These are the activations of a small neural network, seen along a few directions. Each row is one input.
Each table varies a few parts of the input and shows all the possible inputs, shuffled.
Descriptions start from the smaller parts, as in this example, which fits no table here: one of 2 separate values, together with either a single point or one of 11 places along a line or (one of 4 places along a line, together with one of 8 places around a ring).
Shared parts are said once, and a part with two or three values counts as separate values.

Rows:
R1: [-39  67 -20  42  10  64 -19 -12 -68 -34 -16  80   0 -13 -21  50   6]
R2: [-66  40 -33  28 -15  45 -37 -29 -48   0 -29  90 -22 -33 -33  50  10]
R3: [-43 -18 -27  15   0 -39   8  31  33  34 -17 -13  10  36 -23   7  -8]
R4: [ 30  18  10 -23  26  11  32  12  19 -22  14 -12   0  -4 -21   3  14]
R5: [ 50  -2  14  12  -7  20 -38  17 -17 -39   5  -7  -6 -14  31 -54  -1]
R6: [ -7 -57 -26  15  12 -10   6 -15  19  36 -21 -35  14  -2 -15  24  -1]
R7: [ 22 -31  13   3 -34   4 -50   0   2  -3 -11   2 -31 -29  18 -55   2]
R8: [-10  -7  24 -31 -29 -34 -26 -13   0 -10 -16 -21 -39 -11  10  -4 -20]
R9: [-16   6 -22  26  25 -25  29  49   9  -2   0 -18  28  51 -13   6 -16]
R10: [ -2   3  16   7  45   2   9   3   4  -3  35  -1  30  12  -8  -7 -14]
R11: [ -1 -10   7 -37  -1  -4  16  -3  37  14  -3  -7 -18 -20 -32   1  21]
R12: [ 31  13  15 -12   6  15   4   6 -16 -12  30  -7  -9  23  45   3  17]
R13: [ 19  20  26 -22  -3 -16 -11   4 -17 -46  -1 -26 -15   7  23  -1 -28]
R14: [-31 -23   9  -6  20 -11  -7 -15  24  33  17   4   9  -2 -19 -11  -8]
R15: [ 38  27   3  -5 -23  -8  41  -6  -3  -2   8   3  36   1  19 -20   4]
R16: [  0 -15  12 -23 -18  -1  -9 -10   3  22  12   0 -32   4  36   1  22]
R17: [  6  -1  -1 -17 -51 -21  26 -23  19  30  -6   8  15 -17   8 -20  10]
R18: [ 22 -30 -20  28  37   7  24   5  -1   3  -1 -41  32  10  -4  27 -11]
Question: Describe the family of inputs behind these rows.
Answer: one of 2 separate values, together with either a single point or one of 8 places along a line
Question: Which other rows agree with R13 in the choice among 2 separate values? List them by row number.
Answer: R1, R4, R5, R9, R10, R12, R15, R18

Rows:
R19: [-58  54 -19  16 -13  46 -28 -32 -49  -9 -21  88 -19 -31 -28  47  10]
R20: [  9 -29  -6  14  -5 -12 -12   4  -2   7  -7 -26   2  10  21  -7 -10]
R21: [-31  56 -23  42   3  64 -23 -17 -64 -28 -17  80  -1 -24 -19  42   9]
R22: [  0 -27  -2 -11 -23 -18   2 -17  14  25 -11 -16  -5  -8   8  -1   2]
R23: [ -2 -31  -5  -1 -18 -22 -12   2  10  14 -17 -25 -13   4  12  -4  -6]
R24: [-49  50 -20  43   5  52 -41  -9 -66 -29 -17  78 -14 -13 -16  41  -3]
R25: [ -1 -26   0  10  37  -3  -6  12  11   1   8 -27   6  13  -8   3 -11]
R26: [ 26 -24 -10  13  -8  -1   5  -3  -1   7  -7 -22  13  -2  17  -5   1]
R27: [ 15 -15  10   7  -2 -10 -18  14   8  -4   8 -11   4   3  13 -41  -9]
R28: [ 31   5  26 -16   0  -9 -11  11  -7 -30  14 -25 -13  11  33 -20 -10]
R29: [-61  50 -22  28  -8  42 -42 -12 -54 -21 -26  80 -29 -19 -26  44   2]
R30: [-10 -24   4 -15  19  -9   9  -9  25  19   4 -17  -2  -5 -22  10   1]
R31: [  6 -12  14 -18 -20 -15  -3  -7  23  14   4  -1  -3 -15   0 -35   3]
R32: [  6 -20  -1  -6  26   6  17  -4  21  17  13 -14   8  -2 -14   8  10]
R33: [ 48  10  22 -17  -2   3   6   4  -7 -29  14 -21  -3  -1  29 -18   0]
R34: [ 22  -9   9  -9 -13  -1   6  -2  18  12  12   2   7 -11   7 -37  13]
R35: [-18   2  -5 -13   1 -31  36   3  26  22   1 -11  17  18 -17  11  -4]
R36: [ 22   7  30 -41 -18 -14   4  -9   7 -11  10 -16 -21  -8  20 -14   2]
R37: [-41  57 -21  25  -6  61 -18 -27 -53 -11 -13  89  -8 -27 -20  45  21]
R38: [ 15 -21  -4   9  34   9  11   5  11   1   8 -23  17   1 -12   5  -1]
R39: [ 20   4  26 -31 -13 -19 -11   9   4 -23   4 -25 -29   5  23 -16  -6]
R40: [  4 -16  11  -8 -15 -19 -18  12  19   3  -2 -10 -11  -2   3 -37  -4]
R41: [ 16 -23  -6  -2 -16  -4  11 -12   8  23  -2 -13   5  -5  16  -3  12]
R42: [ -2   5 -10  -4   7 -16  45   8  21  20  10  -8  27  21  -9  10   6]
R43: [  7   4 -13  10  16 -13  39  17  12   4   5 -17  36  24  -8   7  -6]
R44: [-10  -1  -9  11  18 -24  22  24  11   4   5 -21  25  35  -4   5 -16]
R45: [ 31  -9   6   6  -5   2   0   7   8  -3   8  -7  15  -8   8 -39   2]
R46: [ 38  10  26 -32 -11   0  12  -4   2 -14  18 -13 -11  -4  27 -16  11]
R47: [-13 -27   0  -5  24 -12  -6  10  22   8  -2 -26 -10   8 -18   7  -7]
R48: [-21  -2  -8  -3   6 -34  22  22  22  11  -5 -20   9  30 -13   8 -11]
Question: Changing only one part turns R46 into R39. The same change can be made to R34. Which row results?
Answer: R40
Question: Describe the family of inputs behind these rows.
Answer: one of 5 places around a ring, together with either a single point or one of 5 places along a line
Question: Which other rows agree with R44 in the place on the ring of 5? List them by row number.
Answer: R20, R24, R25, R27, R28
Question: Start at R43 and move only the place on the ring of 5, one step at a time. The first step leads to R42. Which rows follow, in order?
Answer: R35, R48, R44

Rows:
R49: [ -8  22 -13  24  18  10   2  15 -22 -23  -7   7  11  15  -8  21 -12]
R50: [-23  -3  -6   2 -27  -3 -28 -11 -11   3 -23  15 -24 -14  -1   6  -3]
R51: [-18   8 -23  35  25  14   5  13 -12   1  -1  14  25  15 -17  17  -5]
R52: [ 13  15  10  -8 -39  15 -24 -19 -20 -10  -7  28 -20 -27  21 -19  10]
R53: [-27  25 -22  17  20   3  31   8  -3   6  -1  18  28  18 -27  32  -1]
R54: [ 27  25   8   2  -2  32  -2 -10 -28 -25   8  18  -1 -14  17   0  10]
R55: [-32 -18 -15  14 -19   1 -24 -14  -1  26 -18  23 -10 -14  -9   2   3]
R56: [-17   2  -3   2  -2   6 -20  -5  -8  -8 -15  11 -16 -13 -15  10  -4]
R57: [ -8   7  -9  12  11  14  -7  -2 -19 -12  -9   5  -4   0  -5  25  -4]
R58: [  3  21   9  -1  11  21  -9  -3 -23 -21  10  14 -11   1  11  12   3]
R59: [-18  -8 -18  23  18  18  -4  -5  -9  12  -3  12  10   0 -14  22   3]
R60: [ 27  40   3  14   4  28   6   8 -32 -36  10  20  15   1  15  -5   2]
R61: [ 57 -40  19 -19  21 -54  47  36  52   6  27 -91  36  42  24 -42 -16]
R62: [-35   5 -12  -4   0   0   9 -12  11  21  -9  22  -1  -9 -33  21   6]
R63: [-12  12  11 -11 -26   4 -31 -12 -16  -6  -5  24 -30 -13  15  -7   3]
R64: [  3  36   5  11  17  17  -1  15 -27 -32  13  16   5  16   8   7  -5]
R65: [ 58 -56  22 -31  14 -50  38  19  56  18  25 -92  19  27  27 -37  -7]
R66: [ 43 -66  25 -41 -24 -66  17  12  65  33   9 -83  -3  14  31 -57  -5]
R67: [ 19  20  13  -7 -15  24 -16 -12 -17 -21   2  23 -13 -26   8 -15   9]
R68: [-27   9 -18   5  13   8  22  -9   0  17  -3  16  12   3 -24  37   7]
R69: [ 49 -61  27 -41   2 -57  25  17  67  21  18 -86   5  14  17 -53  -7]
R70: [ -6  16  15 -10  -2  13 -23  -5 -13 -17   4  20 -23 -12   1  -3   2]
R71: [-41   0 -15  -4 -24  -9   1 -18   7  32 -18  26  -8 -10 -19  17   8]
R72: [-26 -12 -12  14   6  10 -16  -7   2  15  -9  18  -3 -13 -23   6   2]
Question: Describe the family of inputs behind these rows.
Answer: one of 4 places along a line, together with either a single point or one of 5 places along a line
Question: Changing only the place on the line of 4 turns R54 into R52. The same change can be made to R68. Which row results?
Answer: R71
Question: Which other rows agree with R61 in the place on the line of 4? List them by row number.
Answer: R49, R51, R53, R60, R64
Question: Which other rows does R69 become when the place on the line of 4 takes its other values? List them by row number.
Answer: R61, R65, R66
